A small network was shown many inputs. Here are its activations along a few directions, one row for each input.
In each table, some parts of the input vary, and every possible input appears once, in random order.
Descriptions start from the smaller parts, as in this example, which fits no table here: one of 8 places around a ring, together with either a single point or one of 11 places along a line or (one of 3 separate values, together with one of 6 places along a line).
Shared parts are said once, and a part with two or three values counts as separate values.
In the rows, 128 means zero.

Other details of the inputs vary at random and push rows far along two fixed directions, the same in every table; ignore that.

Table:
R1: [126 135 126 138 136 125 126 132 141 133 129 156]
R2: [121 114 134 127 135 126 128 121 131 132 132 138]
R3: [126 133 128 142 137 120 127 135 144 133 128 164]
R4: [117 126 128 111 125 145 121 109 114 122 141  84]
R5: [125 118 128 139 137 118 131 135 132 128 121 157]
R6: [115 124 123 111 128 141 118 131 121 118 129  91]
R7: [132 119 116 124 131 124 129 134 134 129 131 151]
R8: [126 110 137 139 137 122 134 129 135 137 124 162]
R9: [128 114 135 130 128 127 135 128 129 136 128 144]
R10: [128 119 130 129 126 126 133 123 128 137 134 145]
R11: [127 132 124 126 128 125 128 136 142 132 130 138]
R12: [134 112 128 139 122 123 135 130 137 136 126 157]
R13: [121 123 122 122 137 129 121 127 127 122 132 132]
R14: [128 118 121 135 133 120 125 136 134 131 125 159]
R15: [119 125 125 105 127 133 130 128 117 120 136  97]
R16: [116 124 130 123 124 140 119 116 122 123 136 104]
R17: [122 116 132 127 141 121 133 135 129 126 124 147]
R18: [127 117 129 123 137 120 136 140 130 130 127 151]
R19: [150 142 135 124 141 115 120 132 135 126 135 146]
R20: [122 122 122 108 118 145 118 116 123 122 142  98]
R21: [118 137 127 118 125 141 117 131 130 123 128  96]
R22: [129 111 130 143 127 123 126 128 138 135 123 159]
R23: [119 127 123 110 132 135 124 120 116 117 135  97]
R24: [122 122 125 131 136 122 125 131 128 125 127 145]
R25: [132 121 121 127 135 119 135 133 128 132 130 157]
R26: [140 141 138 122 135 119 117 128 135 125 123 146]
R27: [138 143 136 119 132 124 114 125 132 122 128 138]
R28: [124 135 130 130 135 123 129 129 136 132 130 142]
R29: [118 140 130 107 125 139 127 130 125 125 135  89]
R30: [121 129 118 106 120 139 124 126 117 116 137  86]
R31: [133 110 131 137 123 126 132 131 136 134 124 154]
R32: [121 147 126 111 118 139 128 123 117 125 138  78]
R33: [129 138 119 120 128 131 124 131 139 131 135 130]
R34: [131 116 132 136 125 122 139 126 127 138 128 145]
R35: [129 134 128 135 137 121 131 129 138 135 128 156]
R36: [129 115 127 142 127 124 124 127 136 136 126 161]
R37: [123 119 122 125 132 126 123 135 130 127 127 134]
R38: [126 116 130 132 140 115 135 133 130 128 123 155]
R39: [133 119 127 133 126 125 134 123 128 139 131 151]
R40: [111 143 128 110 125 145 118 123 125 117 137  75]
R41: [117 144 122 114 122 142 115 125 126 122 136  85]
R42: [127 130 125 139 133 121 125 138 144 136 124 154]
R43: [124 136 126 117 123 137 126 134 133 126 130 105]
R44: [131 119 118 135 134 122 126 134 132 131 124 157]
R45: [121 120 132 127 129 130 128 117 124 129 134 124]
R46: [130 134 129 132 129 119 137 135 136 137 127 145]
R47: [143 136 142 131 137 116 121 134 140 129 116 167]
R48: [121 116 132 136 131 128 125 124 133 130 128 141]
R49: [131 120 124 128 134 115 136 136 128 132 129 157]
R50: [119 144 119 114 123 145 115 124 126 122 136  86]
R51: [115 127 127 115 122 148 115 111 117 119 139  84]
R52: [138 148 133 111 127 135 111 119 123 117 130 106]
R53: [131 137 124 128 131 123 132 132 135 137 132 145]
R54: [119 125 120 104 123 138 124 129 121 117 136  89]
R55: [122 122 123 112 124 137 127 133 122 119 130 101]
R56: [131 114 124 142 129 125 123 125 138 136 127 166]
R57: [126 112 131 137 127 129 124 130 135 133 123 146]
R58: [124 116 130 139 139 120 131 139 132 129 118 158]
R59: [123 132 133 135 135 129 127 136 140 129 125 140]
R60: [144 152 131 106 132 134 114 121 120 116 142  89]
R61: [125 121 127 128 137 119 132 129 125 127 128 142]
R62: [213 172 142 251  64  97 209 122  64 140  49  96]
R63: [123 132 132 129 137 122 130 131 139 132 129 142]
R64: [131 133 123 133 130 120 129 137 145 136 130 157]
R65: [109 122 133 109 124 152 114 117 119 115 138  72]
R66: [197 173 143 216  70 115 190 119  63 129  65  56]
R67: [117 125 124 102 115 149 116 114 119 118 145  76]
R68: [119 136 133 120 131 135 128 129 129 125 130 105]
Description of these inputs: one of 4 places along a line, together with either one of 2 separate values or (one of 3 separate values, together with one of 5 places around a ring).
- The inputs of R63 and R68 match in every part but the place on the line of 4. If R46 is changed in the same way as R63 into R68, which row does it become? => R29
- Which other rows does R6 become when the choice among 3 separate values takes its other values? List them by row number. => R21, R57
- A walk changes only the place on the ring of 5. It starts at R15 and steps to R54. List the rest of the walk in order. => R37, R5, R38

Table:
R69: [111 161 118 122 109 153 116 117 120 128 132  67]
R70: [124 156 130 129 103 146 143 126 109 113 120  56]
R71: [152 124 127 161 136  88 149 137 131 143 109 205]
R72: [120  69 112 195  76 137 182 113  85 144  98 108]
R73: [124 139 130 100 120 134 127 129 117 116 132  73]
R74: [140 133 122 161 126 110 136 145 157 151 125 187]
R75: [118 110 133  57 166 136  83 122 154 121 174 155]
R76: [134 134 138 105 125 137 114  97 110 116 145  86]
R77: [ 86 130 127  69 156 148  79 141 182 133 166 152]
R78: [140 160 121 162  89 147 143 123 114 137 112  72]
R79: [143 140 140 124 110 134 138 117  95 112 122  71]
R80: [ 97 122 117  55 171 136  88 136 163 125 167 156]
R81: [146 141 136 157 117 114 155 127 102 126 103  99]
R82: [169 120 147 178 124  90 157 132 131 147  92 228]
R83: [161 136 131 144 110 129 146 117  93 121 121  88]
R84: [107  48 122 203 121 115 174 130 126 159  98 215]
R85: [ 89 126 119  75 161 140  71 143 183 123 167 150]
R86: [133 139 119 157 131 111 139 135 147 143 119 187]
R87: [143 129 132 161 142 107 149 147 142 147 103 192]
R88: [122 160 120 143  96 157 118 123 117 125 113  53]
R89: [133 157 116 134  99 148 140 120 110 121 127  52]
R90: [154 127 123 166 135  92 154 140 135 146 108 207]
R91: [109 111 123  56 169 127  90 137 158 120 175 149]
R92: [105 112 127  62 170 131  78 141 151 112 165 151]
R93: [124 146 119 112 122 146 127 127 126 115 142  78]
R94: [165 136 153 180 109 117 157 107 101 131  99 115]
R95: [153 140 142 157 116 125 152 117  91 121 108  86]
R96: [164 124 133 181 132  87 160 143 120 150 102 226]
R97: [119 158 127 136 111 146 136 121 113 120 122  54]
R98: [148 142 130 134 113 129 140 109  90 115 122  82]
R99: [119 155 130 134 118 146 139 124 111 113 123  57]
R100: [133 131 131 107 130 140 110 120 110 105 135  83]
R101: [166 140 125 168  99 114 166 128 102 133 102 101]
R102: [112 110 128  55 170 131  87 139 151 121 178 151]
R103: [111 107 140  65 168 135  69 119 162 113 169 155]
R104: [110 154 129 125 118 146 121 124 127 125 133  59]
R105: [142 129 129 145 133 109 147 148 143 143 107 190]
R106: [159 122 141 168 131  91 157 149 128 146 103 216]
R107: [152 145 120 142 105 133 152 128 107 130 110  88]
R108: [109 157 129 127 117 156 118 122 128 129 128  63]
R109: [128 153 121 138 106 147 132 127 110 107 116  57]
R110: [133 135 119 161 132 115 128 144 153 136 113 185]
R111: [123 158 118 130 110 143 137 118 105 114 127  62]
R112: [108  47 113 196 112 119 160 132 126 152  97 210]
R113: [ 51  42 114  71 146 155 106 125 152 127 167 157]
R114: [111 111 148  59 163 133  83 119 160 118 173 154]
R115: [130 161 120 155  97 135 141 120 111 134 116  75]
R116: [137 144 133 123 105 127 143 123  98 115 116  63]
R117: [120 106 139  60 166 133  81 117 161 120 181 154]
R118: [111 109 133  61 169 136  71 124 158 113 162 159]
R119: [106 111 143  60 175 134  81 122 155 119 167 151]
R120: [148 126 122 158 136 109 137 149 145 141 101 198]
R121: [103 113 121  63 169 129  80 142 166 115 162 149]
R122: [137 140 132 111 119 137 122 102  99 117 130  86]
R123: [114 156 128 121 102 145 125 126 124 124 130  56]
R124: [111  52 114 198 111 112 172 126 119 159 102 221]
R125: [154 140 127 166 106 115 150 129 100 123  93 105]
R126: [132 136 128 152 128 113 141 145 154 142 116 187]
R127: [121 139 131 108 133 135 127 126 116 117 133  69]
R128: [156 122 143 179 144  91 156 148 125 149 103 216]
- The inputs of R72 and R84 match in every part but one. If R89 is changed in the same way as R72 into R84, which row does it become? => R97
- The inputs of R87 and R80 match in every part but one. If R108 is changed in the same way as R87 into R80, which row does it become? => R69
- What is each input in this table made of? => one of 5 separate values, together with either a single point or one of 11 places along a line
- List by row number the other rows that have the choice among 5 separate values in common with R88. => R85, R92, R100, R103, R109, R110, R112, R118, R120, R121, R125
- List by row number the other rows that have the choice among 5 separate values in common with R113. => R70, R73, R77, R79, R82, R105, R106, R114, R116, R123, R126

Table:
R129: [120  99 127 134 142 118 122 146 158 154 152 227]
R130: [153 130 148 190  85 128 178 104  78 136  90  83]
R131: [137 176 129  81 148 144 102 110 120 117 152  71]
R132: [148 122 132 197 115 100 187 145 115 155  90 183]
R133: [107 121 132 117 117 157 100 110 111 106 131  67]
R134: [138 137 139 116 177  75  97 145 189 136 158 237]
R135: [122 186 122  79 132 145  97 118 122 107 143  77]
R136: [110 119 116  91 121 137 142 124 104 108 136  65]
R137: [134 165 143  70 121 136  98 145 136 107 129  68]
R138: [138 136 149 186  96 133 158 106 100 137  90  93]
R139: [199 175 143 180 102 128 165 132  93 121  98  73]
R140: [ 96 125 116  94 118 159 106 116 149 118 160  96]
R141: [100  95 110  69 161 141  83 133 161 135 166 147]
R142: [ 74 105 116  77 180 133  80 153 173 121 167 176]
R143: [108 120 109  97 123 155 103 115 147 119 148  88]
R144: [131  86 129 141 154 109 116 132 143 134 121 220]
R145: [155  95 137 172 120  98 165 121 117 138 103 205]
R146: [133 124 133 190 133 102 170 148 147 159  91 200]
R147: [148 130 112 190  96 117 175 135  80 122  83  91]
R148: [109 113 118  89 119 146 114 121 119 129 153  92]
- What is each input in this table made of? => either one of 5 separate values or (one of 3 separate values, together with one of 5 places around a ring)
- Which other rows does R140 become when the choice among 3 separate values takes its other values? List them by row number. => R138, R146

Table:
R149: [121 137 113 107 126 127 131 139 136 126 142 118]
R150: [161 126 133 155 154  93 129 138 149 138 118 226]
R151: [106 121 127 127 126 143 109 113 135 126 135 123]
R152: [123 131 122 120 126 143 116 118 137 135 148 121]
R153: [106  95 135 121 135 135 123 121 123 122 134 117]
R154: [111  91 138 118 131 137 120 121 123 122 133 118]
R155: [102 119 129 120 138 135 126 145 139 122 124 111]
R156: [125 124 116 106 125 127 129 125 127 128 147 119]
R157: [194 158 141 198  71 125 173 105  63 117  76  55]
R158: [126 125 125 118 123 143 114 115 135 137 148 123]
R159: [109 115 130 125 122 144 108 109 132 126 135 123]
R160: [112 122 115 106 137 130 134 142 122 121 131 119]
R161: [127 117 120 105 122 128 127 122 126 128 147 121]
R162: [181 186 133 199  76 118 172 133  73 121  68  49]
R163: [103 101 133 123 138 134 124 125 124 121 134 115]
R164: [130 120 128 116 119 146 111 114 134 137 147 122]
R165: [118 102 120 103 133 131 130 125 112 124 136 121]
R166: [136 135 148 107 142 128 116 114 128 120 139 126]
R167: [121 147 119 117 126 143 118 138 152 136 138 117]
R168: [123  97 122 102 130 132 128 125 113 124 135 122]
R169: [103 134 123 126 127 143 111 125 143 127 129 118]
R170: [119 143 119 119 128 143 118 131 146 136 142 118]
R171: [100 109 130 123 141 134 126 131 129 121 134 116]
R172: [177 122 156 184 136  89 154 130 138 149  98 243]
R173: [161 140 132 164 149  89 134 153 149 140 108 219]
R174: [164 136 146 182 146  83 153 142 144 152  99 237]
R175: [104 138 123 123 126 144 110 132 149 128 124 117]
R176: [112 116 116 107 138 130 133 135 118 122 135 120]
R177: [131 139 144 105 146 125 115 117 130 121 140 124]
R178: [137 145 128 111 144 124 111 130 130 116 136 118]
R179: [121 132 114 107 127 126 130 132 132 127 146 120]
R180: [114 126 115 104 135 131 134 150 128 120 128 119]
R181: [122 140 114 105 125 128 131 146 143 124 139 118]
R182: [162 144 146 180 143  84 152 148 144 152  95 228]
R183: [131 113 121 103 119 129 124 121 126 130 146 122]
R184: [115 108 118 106 137 130 131 129 114 123 136 121]
R185: [113 111 133 123 118 146 105 109 132 126 134 125]
R186: [181 191 146 210  68 118 187 125  66 129  58  46]
R187: [155 137 135 132 129 122 124 119 118 118 124 124]
R188: [103 129 124 128 128 143 111 119 139 126 134 121]
R189: [120 138 120 121 128 142 118 125 142 135 147 121]
R190: [100 114 129 122 140 134 127 138 134 121 129 113]
- What is each input in this table made of? => one of 6 places along a line, together with either one of 2 separate values or one of 5 places around a ring
- The inputs of R152 and R164 match in every part but the place on the line of 6. If R150 is changed in the same way as R152 into R164, which row does it become? => R157
- The inputs of R190 and R171 match in every part but the place on the line of 6. If R169 is changed in the same way as R190 into R171, which row does it become? => R188
- Which other rows does R180 become when the place on the ring of 5 takes its other values? List them by row number. => R155, R167, R175, R181
